These are the activations of a small network on made-up records, seen along a few directions, one row for each record.
After each row come some of the record's fields: LOKIP, ZAKIT, VIKE, BOF, FOSE, ZIGA.
Not every record has every field; a missing one is written absent.
Other fields move the rows too, some of them a lot.
Random noise pushes rows far along 18 fixed directions. That doesn't count. These rows show it; they differ only by the noise:
[7,-176,-183,-9,-243,-69,-72,-255,107,18,-80,-48,-255,237,-274,397,-213,65,-27,198,288,-103,-86,-99,210,-111,-183,-79,-198,273,274,128,119,78,16,152,101,77,196]
[-172,42,-403,125,-596,209,-108,-230,217,334,-387,276,-29,292,-194,144,-202,406,316,350,155,-144,179,479,203,-338,-192,115,-80,427,35,270,104,117,145,-342,461,-55,-45]
[-45,-40,31,-307,-275,144,-93,-55,156,-610,81,227,455,24,432,-185,-248,2,-79,-145,54,-437,-447,-37,-197,-230,54,94,303,-118,-154,-101,164,144,-232,18,-300,-43,347]
[-310,-192,-127,84,-126,14,-162,-431,-22,-123,-163,182,16,373,-132,187,126,230,44,-285,-385,-133,134,-107,136,30,13,-251,155,58,86,14,-98,-166,509,-86,5,-273,-349]
[191,-59,-238,-213,-183,-110,359,136,139,212,-55,-45,-408,108,-434,220,-419,56,-231,243,235,-295,199,114,138,-163,-157,99,-205,342,185,151,259,40,106,16,210,43,281]
[-203,124,146,139,-2,215,-527,-29,0,-289,-571,338,205,433,169,-48,-62,37,496,14,-109,-58,115,-167,-163,-73,127,-329,-27,65,-109,-155,-168,73,94,-215,5,-123,-18]
[-197,-138,177,-147,35,89,-252,-169,-81,103,-24,-4,130,36,104,62,32,231,355,-66,272,366,-42,-120,176,257,189,180,131,290,105,-336,223,299,-73,223,-227,-138,222]
[101,135,143,-102,-59,-30,-36,152,-275,7,-110,-32,2,11,166,-107,-197,97,38,-87,104,-302,-187,431,159,-108,-9,76,307,51,-153,263,-224,-112,-85,-9,-231,50,194]
[-273,-52,-119,-58,135,-183,-66,-323,4,99,152,-136,11,-101,-336,225,-102,123,-84,20,-81,175,120,-674,115,231,-52,-170,-79,296,640,-135,354,219,56,206,43,-101,88]
[-115,267,8,-68,28,16,-116,-100,-8,160,95,-92,332,153,-2,132,-65,305,-51,-375,-188,236,43,-54,-194,-227,86,185,143,88,90,-99,130,-21,221,395,96,25,-176]
[-277,123,106,254,65,402,-154,-280,-144,280,-63,-4,154,199,-100,-131,94,299,501,-112,-139,403,147,-22,-109,256,-56,-118,-13,-34,-28,-210,-279,-77,98,-141,393,-213,-283]
[589,-142,-136,-136,-186,349,-45,-55,215,-6,249,-196,113,636,13,135,215,106,-271,-652,-143,-97,-72,51,-198,-135,403,254,-56,-381,-451,-509,-318,-68,37,78,-129,209,-180]
[-284,-307,282,-112,75,-181,454,135,-518,370,-265,-287,-138,-61,-80,51,108,-33,-70,84,147,230,-93,472,-273,6,-183,-138,-141,-201,-279,-356,-47,-260,27,242,-79,33,330]
[311,295,-425,7,-135,434,-330,-207,297,-283,440,126,85,-189,-179,21,-498,-273,-81,399,214,-429,-476,-347,-449,-79,-270,72,-12,63,512,669,-131,96,-257,-224,420,135,-76]
[-535,-18,-78,-241,-280,5,6,-38,-64,103,121,-41,410,-614,43,-251,11,211,-69,278,51,172,-212,347,-298,-137,-154,113,416,-154,103,304,141,-42,108,-28,-39,12,-151]
[74,-226,-448,87,-94,295,-199,-159,-92,227,-131,102,-207,33,29,142,430,-215,22,102,-244,-22,48,188,-80,-17,418,-179,-160,43,-115,-214,-281,20,95,-448,131,-3,-340]
[305,68,-84,6,-161,96,116,183,238,625,661,-268,-84,-108,-249,-339,47,3,-64,44,-106,148,32,250,211,-161,77,450,-33,-182,-150,103,-309,-139,49,-104,302,94,-175]
[60,-10,93,-356,-150,227,-31,139,341,-471,73,45,240,140,-173,-224,-405,106,-60,-29,118,-249,46,-372,-327,59,-46,-4,135,-226,39,-70,100,102,43,-85,-128,-16,154]
[-85,66,-114,-129,-270,239,-22,77,168,261,82,-98,-76,31,-218,3,-254,136,175,256,56,83,328,-41,189,-152,121,122,-50,371,154,-169,204,281,84,-170,256,-63,185]
[-4,208,102,-9,96,125,537,200,-173,-307,400,-391,-266,-171,151,445,-102,-307,-582,146,-67,-222,-159,128,-430,-455,-76,-67,127,107,-14,214,48,-284,187,177,366,-28,-144]

[-50,-130,2,-42,154,104,216,2,-184,404,126,-207,-256,-206,-138,-101,84,-64,126,-40,64,449,119,154,124,224,57,29,-188,-31,-88,-310,-47,-24,1,111,121,2,5] => {LOKIP: sisus, ZAKIT: tipip, VIKE: lorer, BOF: ruzef, FOSE: vunek, ZIGA: sonuk}
[-29,-97,171,168,-322,139,-99,-94,414,-331,121,103,-65,265,133,-78,-126,80,340,174,347,132,-185,51,306,-158,-206,-12,-89,-151,-259,162,-128,-58,-57,72,200,-23,7] => {LOKIP: sisus, ZAKIT: pasar, VIKE: absent, BOF: absent, FOSE: vunek, ZIGA: sonuk}
[-468,159,515,142,472,-147,-310,279,-59,-3,-232,64,55,-328,123,-209,159,-332,395,359,57,649,69,-217,-311,24,-7,-108,-121,-51,-1,-4,17,-72,148,243,80,-73,-170] => {LOKIP: sevu, ZAKIT: teke, VIKE: absent, BOF: absent, FOSE: vunek, ZIGA: sonuk}
[-136,175,44,-16,-86,255,253,-261,-107,-55,330,-376,-261,-291,-197,228,-354,232,65,238,387,185,-18,-173,323,163,-289,-123,58,371,478,152,133,113,-313,182,426,-31,169] => {LOKIP: sisus, ZAKIT: teke, VIKE: absent, BOF: absent, FOSE: mogar, ZIGA: sonuk}
[-48,-173,167,-347,196,307,134,71,-171,29,31,273,90,-148,399,-74,46,-113,266,-60,285,247,-200,268,-300,189,329,454,121,275,-253,-516,323,204,-106,207,-90,-292,288] => {LOKIP: sisus, ZAKIT: teke, VIKE: absent, BOF: absent, FOSE: vunek, ZIGA: sonuk}
[-195,-238,-88,-374,-199,181,-272,-194,-25,-277,-207,165,148,-17,-103,-376,-362,17,288,-186,92,111,-238,-95,-88,73,-37,-433,-105,-468,-61,-258,-230,-78,-104,198,-162,147,266] => {LOKIP: sisus, ZAKIT: tipip, VIKE: pituz, BOF: ruzef, FOSE: vunek, ZIGA: sonuk}
[125,259,373,46,253,-199,-317,326,-328,227,-204,-69,191,-193,417,-108,33,-119,273,136,424,291,-427,350,-110,-112,50,208,32,-6,-189,117,-146,46,-471,363,-284,296,325] => {LOKIP: sevu, ZAKIT: pasar, VIKE: absent, BOF: absent, FOSE: mogar, ZIGA: sonuk}
[-21,-382,-105,111,-267,229,-8,-238,307,-255,99,-40,-358,44,-195,-103,163,-72,119,95,95,147,-3,-12,293,132,-119,-339,-238,-453,-194,54,-395,-221,78,-194,156,49,-316] => {LOKIP: sevu, ZAKIT: tipip, VIKE: zegi, BOF: ruzef, FOSE: vunek, ZIGA: non}
[-325,38,-123,-224,-447,218,-198,73,113,-110,-145,-135,215,-257,-94,121,-201,36,-68,573,248,-97,17,40,-298,-276,-37,82,216,238,252,171,292,337,37,-276,-28,113,120] => {LOKIP: sevu, ZAKIT: teke, VIKE: absent, BOF: absent, FOSE: vunek, ZIGA: sonuk}
[114,-238,466,-95,-43,-149,328,506,-30,-82,-4,-89,-24,334,-49,-52,-168,-310,-149,290,68,-412,39,19,-332,-138,-145,129,-54,-122,-305,-245,87,-40,106,-164,-224,-121,611] => {LOKIP: sisus, ZAKIT: komak, VIKE: absent, BOF: absent, FOSE: vunek, ZIGA: absent}
[-31,-48,-69,-21,-224,313,341,-207,-47,-664,181,171,-206,-96,424,135,-108,-65,-110,-32,6,-526,-219,275,259,-89,-59,-80,343,202,-123,253,40,-85,-56,-201,99,-283,5] => {LOKIP: sevu, ZAKIT: pasar, VIKE: absent, BOF: absent, FOSE: mogar, ZIGA: non}
[120,-250,-258,-121,327,-402,-264,-133,165,-161,-23,432,-213,-423,-148,-340,-151,-529,71,196,100,-70,-322,-553,175,325,-104,-282,-445,-156,384,143,39,54,-352,135,-182,103,280] => {LOKIP: sevu, ZAKIT: tipip, VIKE: zegi, BOF: ruzef, FOSE: vunek, ZIGA: non}
[-83,-211,-581,-172,-373,-78,-180,-307,212,-6,-252,7,131,19,-283,381,227,273,-456,-122,-66,-90,95,149,-196,-150,20,54,125,-62,195,265,201,46,403,-44,-246,249,-496] => {LOKIP: sevu, ZAKIT: tipip, VIKE: gak, BOF: ruzef, FOSE: vunek, ZIGA: sonuk}
[289,-98,-390,-137,-94,348,-530,-1,126,22,211,402,54,12,64,86,87,-592,38,243,-182,-252,-212,-21,-490,-294,376,269,-59,152,109,44,-103,102,184,-209,107,-32,-87] => {LOKIP: sisus, ZAKIT: teke, VIKE: absent, BOF: absent, FOSE: mogar, ZIGA: non}
[-129,51,-57,330,-196,235,-68,-419,-260,-417,163,-236,-341,113,264,402,156,-179,-148,-128,-351,-323,-210,90,448,-308,45,-437,194,136,-11,240,-461,-256,96,-144,200,-80,-302] => {LOKIP: sevu, ZAKIT: teke, VIKE: absent, BOF: absent, FOSE: vunek, ZIGA: sonuk}
[-144,85,-91,-84,203,-232,-51,277,65,-12,-229,263,208,-351,265,-124,255,-116,-53,111,-170,161,186,-44,-229,-92,293,-26,-18,35,-19,-124,335,163,2,-39,-141,13,-110] => {LOKIP: sevu, ZAKIT: pasar, VIKE: absent, BOF: absent, FOSE: mogar, ZIGA: absent}
[103,297,267,53,378,-129,-99,241,-233,51,-136,-32,-117,-153,200,-163,66,-45,142,-169,-4,173,38,156,179,61,157,-25,98,7,-135,126,-234,-154,-93,185,-87,64,-139] => {LOKIP: sisus, ZAKIT: teke, VIKE: absent, BOF: absent, FOSE: vunek, ZIGA: sonuk}
[-123,10,-94,-30,-340,234,56,-212,-323,328,4,-215,183,-294,-189,-374,-123,415,228,46,170,66,-136,452,145,246,-342,-146,184,-325,31,162,-387,-98,-373,-239,45,171,120] => {LOKIP: sisus, ZAKIT: tipip, VIKE: zegi, BOF: geze, FOSE: mogar, ZIGA: absent}
[-336,-268,-194,203,-232,238,-539,-700,458,-726,47,219,334,42,377,338,530,172,100,-18,112,249,-315,-501,-21,127,132,-179,134,-81,146,-4,153,230,-57,-17,-87,-85,-580] => {LOKIP: sevu, ZAKIT: tipip, VIKE: zegi, BOF: ruzef, FOSE: mogar, ZIGA: non}
[227,-8,-98,10,-151,-106,-54,119,423,98,147,-147,-135,179,-441,-98,-7,64,-125,65,-121,-41,360,-291,251,-68,14,-55,-192,-185,103,62,-127,-27,116,-145,80,166,-154] => {LOKIP: sevu, ZAKIT: tipip, VIKE: zegi, BOF: ruzef, FOSE: mogar, ZIGA: sonuk}
[92,-13,58,171,-34,-49,85,-42,95,-206,-195,243,-62,369,102,107,-16,-12,27,5,-13,-322,-56,93,1,-158,-131,-57,-88,38,-181,80,-66,-162,18,-78,144,-115,-22] => {LOKIP: sisus, ZAKIT: tipip, VIKE: pituz, BOF: geze, FOSE: mogar, ZIGA: sonuk}
[308,259,498,322,178,-331,147,524,31,352,255,-269,-26,217,64,-35,102,-145,-24,283,13,-109,98,22,106,-258,-74,313,-106,82,-145,57,-96,-64,-160,-37,110,15,253] => {LOKIP: sisus, ZAKIT: tipip, VIKE: pituz, BOF: ruzef, FOSE: mogar, ZIGA: non}
[9,-278,96,-181,-305,-84,-26,59,333,130,87,-320,57,272,-394,25,24,273,-114,-96,85,115,335,-174,244,42,37,217,18,-118,-11,-249,146,165,243,-4,-326,105,73] => {LOKIP: sevu, ZAKIT: tipip, VIKE: pituz, BOF: geze, FOSE: vunek, ZIGA: absent}
[255,245,227,188,288,121,-48,102,127,140,-140,434,106,658,247,23,21,247,409,-288,-148,-182,369,-144,194,162,337,450,59,654,-143,-381,243,300,49,-207,116,-522,101] => {LOKIP: sisus, ZAKIT: tipip, VIKE: zif, BOF: geze, FOSE: mogar, ZIGA: sonuk}
[-162,-119,-76,-77,-171,585,286,-122,341,-507,300,331,-283,-288,358,20,-94,-80,315,455,414,64,-52,46,134,92,60,81,41,414,-30,-23,359,232,-143,-221,508,-430,-3] => {LOKIP: sevu, ZAKIT: tipip, VIKE: lorer, BOF: ruzef, FOSE: mogar, ZIGA: absent}
[286,93,-577,-495,-340,604,2,-158,90,74,22,-46,-121,-220,-411,-185,-543,472,123,-225,351,157,136,217,96,279,58,-80,37,-96,168,75,-120,94,-164,-2,191,302,-88] => {LOKIP: sisus, ZAKIT: komak, VIKE: absent, BOF: absent, FOSE: mogar, ZIGA: non}
[39,-175,256,-262,202,-52,227,64,75,-75,753,-316,146,-265,-174,-291,114,159,-238,-359,-118,277,54,-361,3,479,82,142,373,-452,59,-108,-34,-126,187,192,-309,-109,-224] => {LOKIP: sisus, ZAKIT: komak, VIKE: absent, BOF: absent, FOSE: mogar, ZIGA: absent}
[-104,296,-11,-1,-39,177,78,-74,85,-96,-103,-114,311,75,-26,-10,-111,536,-13,-296,21,234,134,-31,-221,71,-56,-68,155,-146,-38,-7,37,-19,21,88,150,74,-344] => {LOKIP: sisus, ZAKIT: komak, VIKE: absent, BOF: absent, FOSE: vunek, ZIGA: non}
[-405,125,216,143,120,-192,-151,-320,-294,-199,91,-154,124,27,-64,227,-322,-8,-4,-86,-118,-74,-230,-362,51,11,-363,-210,217,187,415,288,67,-64,188,312,-81,-131,136] => {LOKIP: sisus, ZAKIT: komak, VIKE: absent, BOF: absent, FOSE: vunek, ZIGA: sonuk}
[552,76,112,118,515,-88,190,48,-67,668,1,-35,34,235,-157,-2,378,189,-24,-392,214,403,-80,175,-377,415,13,528,-284,-201,-223,-212,-172,-185,-234,354,126,129,-258] => {LOKIP: sevu, ZAKIT: teke, VIKE: absent, BOF: absent, FOSE: mogar, ZIGA: sonuk}
[155,-425,-108,-237,-46,298,28,-311,-14,152,440,-203,64,0,-221,-393,196,14,5,-565,-187,204,-74,-133,130,494,155,76,-23,-569,-163,-569,-324,-41,-78,-27,-267,34,-12] => {LOKIP: sevu, ZAKIT: tipip, VIKE: pituz, BOF: ruzef, FOSE: vunek, ZIGA: sonuk}
[184,40,-405,214,125,91,376,-316,200,-68,-131,122,-198,126,-38,180,213,271,-111,-294,-98,130,262,-194,123,276,24,-254,-375,-21,-7,-267,131,18,-214,-62,408,2,-383] => {LOKIP: sevu, ZAKIT: pasar, VIKE: absent, BOF: absent, FOSE: vunek, ZIGA: non}
[-289,-62,38,46,60,-233,54,188,-94,23,-85,-208,189,-193,-30,208,264,-217,-302,332,-152,207,59,-188,-587,-234,-22,-270,-149,-190,112,-158,178,-12,125,52,8,136,-57] => {LOKIP: sisus, ZAKIT: pasar, VIKE: absent, BOF: absent, FOSE: mogar, ZIGA: non}
[79,-118,146,-352,-9,238,34,131,-28,7,234,-508,-124,-214,-389,-148,-328,-6,-21,67,460,408,-153,-176,-219,261,-73,-144,-83,-422,49,-118,-231,-41,-139,284,-72,315,151] => {LOKIP: sevu, ZAKIT: komak, VIKE: absent, BOF: absent, FOSE: mogar, ZIGA: sonuk}
[-102,331,-261,148,212,134,-2,23,-334,536,-289,-18,11,8,-312,-64,-3,-11,22,-169,-574,116,441,121,-358,-81,19,-234,-185,-14,87,-99,-217,-188,306,-199,385,34,-325] => {LOKIP: sisus, ZAKIT: tipip, VIKE: zif, BOF: geze, FOSE: vunek, ZIGA: sonuk}
[43,-22,-617,-93,-268,165,-115,-302,-336,165,-332,138,-141,269,-106,332,-140,124,4,-342,-374,-189,215,243,170,-225,245,-420,-96,228,118,-188,-104,0,198,-35,90,104,19] => {LOKIP: sisus, ZAKIT: pasar, VIKE: absent, BOF: absent, FOSE: mogar, ZIGA: absent}

Which values does each new row have?
[75,143,41,184,350,-307,-40,-51,130,-34,-82,394,-212,-159,12,-297,-208,-149,280,96,126,-58,-122,-237,387,258,-245,-37,-247,149,185,327,40,-24,-278,98,157,-130,131] => {LOKIP: sevu, ZAKIT: teke, VIKE: absent, BOF: absent, FOSE: vunek, ZIGA: non}
[27,-341,-78,126,-388,0,46,-239,46,163,222,-247,252,366,-38,207,444,213,-239,-122,-227,-172,46,-2,88,-22,65,135,122,-144,-94,-302,-22,99,52,-290,-223,-23,-2] => {LOKIP: sisus, ZAKIT: pasar, VIKE: absent, BOF: absent, FOSE: mogar, ZIGA: sonuk}
[48,360,165,102,-81,-262,155,93,-24,-133,-100,-224,18,-99,239,-14,63,376,-229,-278,77,-21,-77,474,331,-306,-166,34,280,-186,-243,498,-178,-323,-118,294,-51,277,-311] => {LOKIP: sevu, ZAKIT: teke, VIKE: absent, BOF: absent, FOSE: vunek, ZIGA: non}
[447,176,6,139,-30,-203,-9,95,-36,398,184,-516,7,106,-293,93,-195,-85,-226,31,197,-49,-131,-156,63,-72,-270,160,-334,-124,184,9,-89,125,-476,178,-64,493,459] => {LOKIP: sevu, ZAKIT: pasar, VIKE: absent, BOF: absent, FOSE: vunek, ZIGA: non}
[143,-127,-68,62,263,30,-8,86,-567,502,-439,-79,-688,-98,-352,338,52,-169,208,340,369,154,134,461,51,360,-38,-147,-167,318,143,305,-312,-148,108,-63,50,73,-48] => {LOKIP: sevu, ZAKIT: pasar, VIKE: absent, BOF: absent, FOSE: mogar, ZIGA: non}
[-36,-50,-439,-256,-61,-196,-196,-264,164,-48,-54,191,384,-212,-49,-137,115,262,-216,-359,-263,-5,50,-315,40,114,192,-81,63,-146,278,-154,236,172,-112,70,-272,147,-153] => {LOKIP: sisus, ZAKIT: tipip, VIKE: pituz, BOF: geze, FOSE: mogar, ZIGA: non}
[52,-258,98,196,-252,-161,61,-34,89,104,-3,-160,20,233,90,225,307,85,-98,240,174,-157,-76,56,195,-24,-44,183,-18,93,-106,-103,116,173,-183,-211,-180,-2,215] => {LOKIP: sevu, ZAKIT: komak, VIKE: absent, BOF: absent, FOSE: mogar, ZIGA: non}
[-404,-218,165,-51,-74,-197,511,38,-114,2,344,-565,-56,-390,197,274,290,-33,-425,264,1,230,16,-166,152,-98,125,-74,58,157,57,-460,464,228,-154,64,-92,-56,252] => {LOKIP: sevu, ZAKIT: komak, VIKE: absent, BOF: absent, FOSE: vunek, ZIGA: sonuk}
[-228,-17,-109,142,104,-38,246,-23,-110,-65,-45,63,250,-161,180,-86,487,-194,-380,-27,-614,-239,36,-13,-496,-104,83,-164,55,-260,-136,-181,-26,-172,89,-393,93,-143,-350] => {LOKIP: sevu, ZAKIT: teke, VIKE: absent, BOF: absent, FOSE: vunek, ZIGA: sonuk}
[9,0,-168,-129,-122,224,300,-270,-178,-80,-60,69,0,-61,245,93,-57,313,27,-336,145,5,-112,368,183,100,9,64,128,149,-112,-153,153,45,-246,154,48,-42,90] => {LOKIP: sevu, ZAKIT: pasar, VIKE: absent, BOF: absent, FOSE: mogar, ZIGA: non}
[212,-430,-171,-205,-83,-192,232,-21,450,15,476,327,-17,155,-15,-188,-12,-141,-164,-142,-110,-126,-154,-197,119,4,160,303,-161,-106,-166,-293,245,36,137,100,-52,-228,182] => {LOKIP: sisus, ZAKIT: komak, VIKE: absent, BOF: absent, FOSE: vunek, ZIGA: absent}
[-325,192,57,187,-124,-238,-143,-82,69,-193,118,-264,521,-311,353,229,181,-116,-310,269,56,184,-444,-167,-409,-484,-197,7,4,-137,135,95,281,135,-312,285,-23,316,21] => {LOKIP: sevu, ZAKIT: pasar, VIKE: absent, BOF: absent, FOSE: vunek, ZIGA: sonuk}
[-79,-91,-72,121,-28,240,-447,-154,84,-290,88,300,121,-26,316,143,-2,-722,186,522,50,-145,-508,-309,-478,-336,50,-61,-291,159,133,-130,58,204,-242,-69,199,-53,303] => {LOKIP: sisus, ZAKIT: tipip, VIKE: zegi, BOF: ruzef, FOSE: mogar, ZIGA: sonuk}
[-290,57,-322,-111,-113,78,228,-233,-12,-20,22,-3,184,-376,-59,-139,6,319,-121,-130,-135,249,64,26,-118,90,-90,-257,58,-220,126,-16,113,-57,-37,35,223,55,-285] => {LOKIP: sisus, ZAKIT: pasar, VIKE: absent, BOF: absent, FOSE: vunek, ZIGA: non}
[59,149,-86,286,-364,-20,-746,-225,-109,299,-24,120,359,222,378,-82,101,93,346,-98,-99,-223,-379,395,510,-310,128,355,320,207,-109,325,-327,192,-151,-205,-341,103,120] => {LOKIP: sevu, ZAKIT: pasar, VIKE: absent, BOF: absent, FOSE: vunek, ZIGA: sonuk}
[254,91,-154,-132,-281,62,141,59,-29,8,-200,-186,221,191,-7,83,-81,334,-265,-204,100,-308,13,243,-150,-129,-30,54,70,-156,-122,-84,11,70,-267,-85,-185,295,179] => {LOKIP: sevu, ZAKIT: tipip, VIKE: zegi, BOF: ruzef, FOSE: mogar, ZIGA: non}
[83,29,57,116,43,-131,-104,193,-139,593,-331,-63,203,116,-161,-213,88,111,245,118,101,256,142,128,-191,106,-85,50,-293,-188,-111,-259,-75,102,-237,-85,-56,218,259] => {LOKIP: sisus, ZAKIT: pasar, VIKE: absent, BOF: absent, FOSE: vunek, ZIGA: non}
[-449,75,304,260,385,-713,106,-223,-279,-70,-447,210,131,-161,-184,-110,-168,142,127,289,-14,-310,48,-636,256,493,-631,-421,-70,289,673,202,354,99,-403,-53,-109,-277,517] => {LOKIP: sisus, ZAKIT: teke, VIKE: absent, BOF: absent, FOSE: mogar, ZIGA: non}
